These are the activations of a small neural network, seen along a few directions. Each row is one input.
In each table, some parts of the input vary, and every possible input appears once, in random order.
A made-up example of a description, with smaller parts first: line(6) and (point or ring(9) or (values(3) and ring(8))).
Shared parts are said once, and a part with two or three values counts as separate values.

Other details of the inputs vary at random and push rows far along three fixed directions, the same in every table; ignore that.
These rows show it; all are for the same input, with only those details redrawn:
[ 16  52  30  50 -10 -71 -10  13  29 -68  -3  -8  29]
[ -2   9  21   3  -1  13  40 -16 -33 -35  41  15 -20]
[ 32  -2 -48 -62  36  24   3 -21  58  12  93 -17  14]
[  9  43  18  61 -14 -72 -17   0  36 -45 -12 -15  28]
[ 12  14 -23  17   3 -32 -15 -22  53   2  25 -25  20]
[ 27  13 -20 -34  24   5   7 -10  38 -16  71  -8  12]
[ -2  14  30  11  -5   7  42 -12 -39 -45  36  18 -20]
[ 33  22  -3 -46  27   9  21   4  22 -45  81   4  10]

Table:
r1: [ 19   2  10  24  19  -3 -29  34  55   5 -10   4  29]
r2: [  3  12  -7   7  11  20  22 -37 -13  -4  22  10 -14]
r3: [ 11   0  68 -10  16  32  38  49 -34 -30   9  37 -17]
r4: [-37 -10 -10  -7 -10  25  25 -19 -18  19 -28  22   1]
r5: [ -2 -25  24  22   1   1 -29  34 -40  -4 -39   2 -40]
r6: [-33 -24 -34  49  -1  10   3 -73   0  67   1 -15 -23]
r7: [ 26   0  60 -13  -3  37  36  38 -34 -25 -10  27 -19]
r8: [ 25 -34 -31  -9  13   4 -37   5  88  84  -5 -38  22]
r9: [-10  31 -31  13 -53 -69 -65  30  25  20 -53  16  44]
r10: [ 29  38  57  46   4 -41 -31  47  42 -40 -56  17  33]
r11: [-23 -10   3   3 -23   2  28  11 -23 -14 -16   5  26]
r12: [ -1  -7  55  22  11  17  10  24 -11  -7 -17  32  -7]
r13: [  2 -24   1   9 -37  27 -35  12 -35  68 -21  40 -29]
r14: [-16 -38  14  43 -17  36   4  -1  -3  41 -23   8 -23]
r15: [   8  -46  -98 -106   37   16  -32   14   42   34   45  -18   10]
r16: [ 43   1 -23 -63  35  20  18 -11  25 -11  89 -15  22]
r17: [ -6 -72 -31  10   7  18 -41   0 -11  65 -27 -11 -47]
r18: [ 45  -9 -11 -58  38  41  -8  27  58  31  30   0  13]
r19: [-19   9 -22  -1  -4 -36  -9  14  49  17 -25 -15  43]
r20: [-24 -58 -63  22   1 -12 -28 -68 -24  72  -9 -33 -58]
r21: [ -8  -1   5 -27 -18  30  45  15 -40 -31  -4  17  15]
r22: [  9   2   2 -10  -4  11  33 -39 -19  13  17 -11 -23]
r23: [ 56  -1  37 -56  31  39  19  65  10 -47  52  20  26]
r24: [-15  10  15 -11 -26   1  36  15 -25 -19 -32   9  10]
r25: [-20 -23 -21  14   4 -10 -16 -42 -47  21  -3 -23 -53]
r26: [ 19 -19  26  24 -12  29   6  16 -10   9 -28   5  -1]
r27: [ 18  19  -4  11   3 -50  -9 -18  45   7   9 -35  20]
r28: [-24 -21 -11  -2   1   7 -24 -58 -46  26   2 -32 -46]
r29: [ -7  18  32  17   5 -18  33 -17 -28 -17  14   4 -15]
r30: [  0  23  23  19  -2 -12  28 -27 -25 -11  -2   2 -18]
r31: [-15  -3 -72   1  -1  -7 -32 -16  76  50 -29 -19  48]
r32: [-25  12 -20   5 -17 -60 -72  14  29  -8 -59 -41  35]
r33: [-54 -18 -28 -13 -12  13 -11  -8 -54  24 -34 -18 -26]
r34: [-37  -7 -15  15 -36  19  24  -8 -18   4 -34  12   0]
r35: [ 22   3 -34 -35  24   9   3 -19  47   5  71 -15  11]
r36: [-27  12  21 -20   1  27  47  29 -43 -53  10  44  11]
r37: [ 15  -2  37   2  13  55  21  28 -23 -20  -2  41 -14]
r38: [-17 -38  25  13  -6  27 -38   2 -42  25 -39 -12 -41]
r39: [-16 -26  16  15   2  27 -29  14 -49  25 -34 -11 -47]
r40: [-33   6  29 -18   1  14  42  15 -37 -34  -3  39   9]
r41: [ 45  -9 -14 -44  22  49 -10  31  56   7  33   6  13]
r42: [ 11  53  38  47  10 -79 -17  -1  32 -50 -13  -3  33]
r43: [ 29  47  23  60 -20 -76 -17  -3  24 -50 -33 -24  39]
r44: [ 13  26  30  -6  -4  20  48  -8 -43 -62  35  25 -23]
r45: [-39 -14 -20   0 -19  16  25 -19 -13  41 -36   2  -3]
r46: [-42 -21  -4   7 -30   2  32 -10 -22  30 -34  -5   1]
r47: [-47 -35 -35 -10 -14   3 -10  -4 -45  23 -34 -10 -29]
r48: [ 32  37   2 -73  49   0 -11  19 -27 -61  68 -14 -11]
r49: [ 26  65  17  37 -37 -92 -58  18  -1 -29 -20  20  24]
r50: [ 15  23 -18  13  18 -33 -24 -39  54  17   1 -17  20]
r51: [-51 -20 -15  21 -33  12  24 -10 -16  16 -27   8   1]
What is each input in this table made of?
> values(3) and (point or line(4) or (values(2) and ring(6)))
The inputs of r11 and r23 match in every part but the values(3) part. If r45 is changed in the same way as r11 into r23, which row does it become?
> r18
The inputs of r22 and r24 match in every part but the values(3) part. If r49 is changed in the same way as r22 into r24, which row does it become?
> r9
Start at r8 and move only the ring(6) part, one step at a time. The first step leads to r23. Which rows follow, in order?
> r14, r1, r12, r3
Which other rows does r31 become when the values(2) part takes its other values? List them by row number.
> r36

Table:
r52: [ 21  14  -9 -41  23   0 -19  39  43 -10  10   6  31]
r53: [ -6  10  40  20 -11  -3  37  -4 -36 -43  -5  14 -12]
r54: [-14   6  25  11 -22  23  45 -21 -56 -17  13  19 -24]
r55: [  0 -29 -18 -41  16  64  40 -39 -31  26  64  20 -37]
r56: [ 30  -6 -14 -50  34  25 -14  27  34   1  25  -1  15]
r57: [ -3  17   5   7   2  -3  19 -19  -2  -7   8   6  -3]
r58: [  0  10  30  24  -3 -30 -19  46  20 -39 -39   7  24]
r59: [ -1   3 -51 -83  23 -10 -33  21   1 -19  32 -15  11]
r60: [ 22   6  -6 -38  13  -7 -15  38  37  -8   3  -1  40]
r61: [ 25  21  30  -1  -1 -26 -15  52   7 -38 -14  10  14]
r62: [-34  22   4   1 -19 -35  12 -17 -78 -52  -3  -3 -23]
r63: [ 10  26  24   5  -5 -19 -14  45   9 -39 -18  14  24]
r64: [-30 -53 -54  30  -6  25  -3 -81  16 113   6 -27 -37]
r65: [-14   2  34  45  -4   5  32 -22 -41 -21  -7   8 -26]
r66: [-42 -10  14  86 -39 -10  19 -45 -44  22 -40   5 -33]
r67: [  0 -28 -58  24  -7 -15 -57 -18  78  89 -46 -50  21]
r68: [ 34   7   3 -40  20   3 -27  41  37  -7  15  -5  26]
r69: [ -7 -27 -14 -52  15  66  56 -36 -34  25  61  13 -26]
r70: [-14 -22 -27  54 -27 -29 -50 -14  31  64 -65 -18   8]
r71: [-10   1  31  18  -7  24  51 -19 -50 -20  10  11 -29]
r72: [  5  37  34  71 -13 -68 -26  -3  25 -25 -39 -17  20]
r73: [ 25  -6 -24 -49  17  20 -17  30  33   5  28   5  18]
The inputs of r53 and r58 match in every part but one. If r69 is changed in the same way as r53 into r58, which row does it become?
> r60
What is each input in this table made of?
> values(2) and (point or ring(10))
Which other rows does r72 become when the values(2) part takes its other values? List them by row number.
> r68
Which other rows does r55 become when the values(2) part takes its other values? List them by row number.
> r70
